A small network was shown many inputs. Here are its activations along a few directions, one row for each input.
In each table, some parts of the input vary, and every possible input appears once, in random order.
A made-up example of a description, with smaller parts first: one of 3 separate values, together with either a single point or one of 11 places around a ring or (one of 4 places along a line, together with one of 5 places around a ring).
Shared parts are said once, and a part with two or three values counts as separate values.

Other details of the inputs vary at random and push rows far along three fixed directions, the same in every table; ignore that.

Rows:
r1: [ 16  28 -27 -17 -25  16  -7 -14   2  58 -44 -32]
r2: [ 31 -14 -10   2   6  38   9  -1   5   0  56  -6]
r3: [ 54 -41 -16   2 -15  33  11  24  28  -9  42  55]
r4: [-42  11  10   5  11 -35 -18   8  14 -20 -29  -7]
r5: [  4 -31  17   4  11  -2  26  18 -12 -47  56  28]
r6: [-25  15  16   3  -3 -21  15  -5 -12  12 -43  -3]
r7: [-67  57  19  13  22  22 -23   7  12   6 -39 -21]
r8: [-37  24  11  25  15  15   9  31  23 -45  12  -7]
r9: [-25  34  22  13   0  83   3  -6  28 -22  31 -29]
r10: [ 29 -69   6 -25 -10  15  23  -6 -20 -21  63  31]
r11: [ -6 -10  34   5  -3 -55  21   2 -21 -48  -8  28]
r12: [ 37  11  10  -3 -15  67  21 -32  -4   9  32 -22]
r13: [  6  24 -33  -7  22   2 -28  -9   4  69 -16 -40]
r14: [ 14  37  16  32 -18  47  38  15   6 -41  25   0]
r15: [-15 -24  24   8  24 -33  21  25 -26 -49  31  36]
r16: [  7 -18 -23 -21   5 -85  19  15 -27   5 -38   9]
r17: [-36 -17  -2  -2  20 -61  10  38  -3 -33  -8  22]
r18: [-35  21  19  20   0  10  -9  10  31 -45  -1  -7]
r19: [ 12 -52 -22 -35   4 -31 -12  -6 -32  35  -2  21]
r20: [ 41  10 -24  11 -15  10  13  -9  -6  43  -9 -11]
r21: [ -1 -22 -28 -28  -2   1 -13  -6   6  34  -9 -16]
r22: [ 17 -28 -17 -17   2 -28 -21 -16  -3  23  -3  -4]
r23: [ 16  -6 -25 -19 -16  31 -22   3  40  48 -23  16]
r24: [ 13 -11 -35 -13  13 -11 -12   4   4  36   3 -18]
r25: [-19  64  38  44 -21  31   7  -6  20 -24 -13 -14]
r26: [-17  12  -1   2  18 -30 -35 -11  -6  26 -36 -13]
r27: [-37 -17  14  -4  13 -70  -8  13  -2 -30 -24  19]
r28: [ 20   5 -12   6  -2  28 -31 -22   7  22  12  -9]
r29: [-43  54  22  24  23   6 -32  -8  15   4 -35 -33]
r30: [-36  23  10  13  -2 -29 -25  26  48 -13 -54  35]
r31: [-48   9  20  -4  22 -16  -6   6 -12  -4 -26  -1]
r32: [ -1 -21  -4   1  16 -19   2  20 -20 -17  21  29]
r33: [ 36  32 -30   5 -13  26   7  -5  14  37 -14 -46]
r34: [  6  26  37  44  -3  42  50  -1  -1 -49  40  10]
r35: [ -3  -6 -34 -27   4   3 -33  -9  -7  57 -25  -8]
r36: [ 36 -69   9 -22  -6  23  18 -10 -35 -19  65  35]
r37: [-35  35  38  27 -16  18  30   4   3 -30 -18   5]
r38: [-33 -46  15 -15  -3 -31  23  26  -5 -57  14  41]
r39: [ 19  -5   0  -9  -7  73   2 -20  12  12  47 -21]
r40: [ 12   9  -4  -6  -1  67  -9 -27   7  33  27 -32]
r41: [ 35   3  -6   7 -20   0  -4 -33   0  42 -15 -18]
r42: [  9  36  13  18  10  15  25  -4  -4 -10   7 -13]
r43: [ 22  -1 -19  -5   3  13 -36 -25  -1  39   0 -15]
r44: [ 22  -9 -20 -24 -25  -5  10  -6  -5  27 -27 -22]
r45: [ -6  -5   4 -12 -10 -72   5   2 -15 -18 -39   5]
r46: [-15  45  29  24 -26   6  11   8  10 -40 -16  -3]
r47: [ 19 -11 -25 -36 -14 -27   4 -14 -16  38 -35 -19]
r48: [-40   3  17   5  16 -52 -16   5  -4 -17 -29   7]
r49: [-43  37  13  20  38 -16 -10  18  -7  -1 -21 -10]
r50: [ 18   5 -27  -3  -2  19 -40 -21   9  36  -4 -12]
r51: [ 48 -57  -5  -6   3  14  18   5 -31 -24  78  42]
r52: [ 45 -42 -12 -21 -35 -45  11  -2 -13  -5  -1  12]
r53: [ 22 -61 -33 -31  -6 -65 -18  -4  -5  16  -8  16]
r54: [ -1  22   9  27  11  62   4  13   8 -30  51   7]
Description of these inputs: one of 3 separate values, together with either a single point or one of 6 places around a ring or one of 11 places along a line.
Q: Changing only the choice among 3 separate values turns r45 into r47. The same change can be made to r27. Which row results?
A: r39
Q: Change only the place on the ring of 6 in r41. List by row number the other rows that result.
A: r11, r25, r45, r46, r52
Q: Change only the choice among 3 separate values in r24. List by row number the other rows that result.
A: r4, r9

Rows:
r55: [-27  50 -20   5  25 -13 -30   0   8  51 -53 -46]
r56: [ 18  16   7  16   2  63  10  -7   5 -11  48 -15]
r57: [-11  31 -41 -16  26  -7 -42 -20   0  97 -55 -55]
r58: [-14 -54 -10 -25   6 -77 -16  13 -15  -2 -23  40]
r59: [-14   0 -14  -8  19 -36  -2  13 -13  18 -23  -4]
r60: [  9 -46  -6 -20  -3  -5  -1   5  -6  -2  20  29]
r61: [ 50 -55 -37 -32  -3  10 -23 -27 -11  45  37  -3]
r62: [ 63  -4  -3   1 -40  36  25 -28  -1   5  24 -11]
r63: [ 32 -40 -16 -16   5  -7 -11 -19 -22  21  25   4]
r64: [-27  45  23  17  -1 -24   7   3   0  -8 -45 -13]
r65: [-32  57   2  21  14  25  -9  15  28   9 -27 -29]
r66: [-47   9  20  14  15 -43  12  34   6 -45 -21  25]
r67: [-29   9   3   1   9   3 -21   5  15   3 -15  -1]
r68: [  0 -25 -14 -20   9   0 -12  -7  -8  17  10  -3]
r69: [ 19  50  -3  15 -17  49   2 -23  10  34 -13 -45]
r70: [ 48 -43 -22 -10 -11   3   0   0  -2   5  36  16]
r71: [-22  45  25  21  -6  -6  14   2   0 -15 -28 -12]
r72: [ -2 -14   8  -6 -11 -49  30  10 -28 -14 -24  20]
r73: [-53  32  41  31   7   0   3  28  25 -66  -8  24]
r74: [ 43 -30   8  -4 -38  -8  42  -8 -18 -29  20  21]
r75: [ 51  11 -30  -2 -17  84 -22 -26  34  52  26 -27]
r76: [-22  -1   9  -5  15  18  -2   4   0 -11  16  -3]
r77: [ 11 -22  33   7 -27 -34  47   7 -17 -69  10  37]
r78: [-12  41  25  28  14  69  -4 -14  12 -14  34 -28]
r79: [ 20 -10  -6   7  -4  21   7   2  10 -10  30   8]
r80: [  3  18   8   3 -23 -16  26  -1  -5  -6 -29  -7]
r81: [  7 -42 -22 -25  14 -52 -10  -4 -29  28  -5  12]
r82: [ 18 -30 -11 -14  -9   0   3   8   4  -2  12  27]
r83: [-41  42  21  24  21  -2  -4  13   6 -25 -11 -11]
r84: [ -9  -4  17  12  -5  10   3  13  15 -40  16  29]
r85: [-19 -29 -30 -32  10 -66 -31   8  -7  44 -50  11]
r86: [-12  -6  36  14   4  54  14   0   3 -60  65  10]
Q: What is each input in this table made of?
A: one of 4 places along a line, together with either one of 2 separate values or one of 6 places around a ring
Q: Changing only the place on the line of 4 turns r77 into r62. The same change can be made to r63. Which row results?
A: r78
Q: A walk changes only the place on the ring of 6. It starts at r81 and steps to r56. List the rest of the walk in order.
A: r66, r75, r85, r68
Q: Change only the place on the ring of 6 in r79. List by row number the other rows that result.
A: r55, r67, r78, r84, r86
Q: Change only the choice among 2 separate values in r62. List by row number the other rows that result.
A: r71
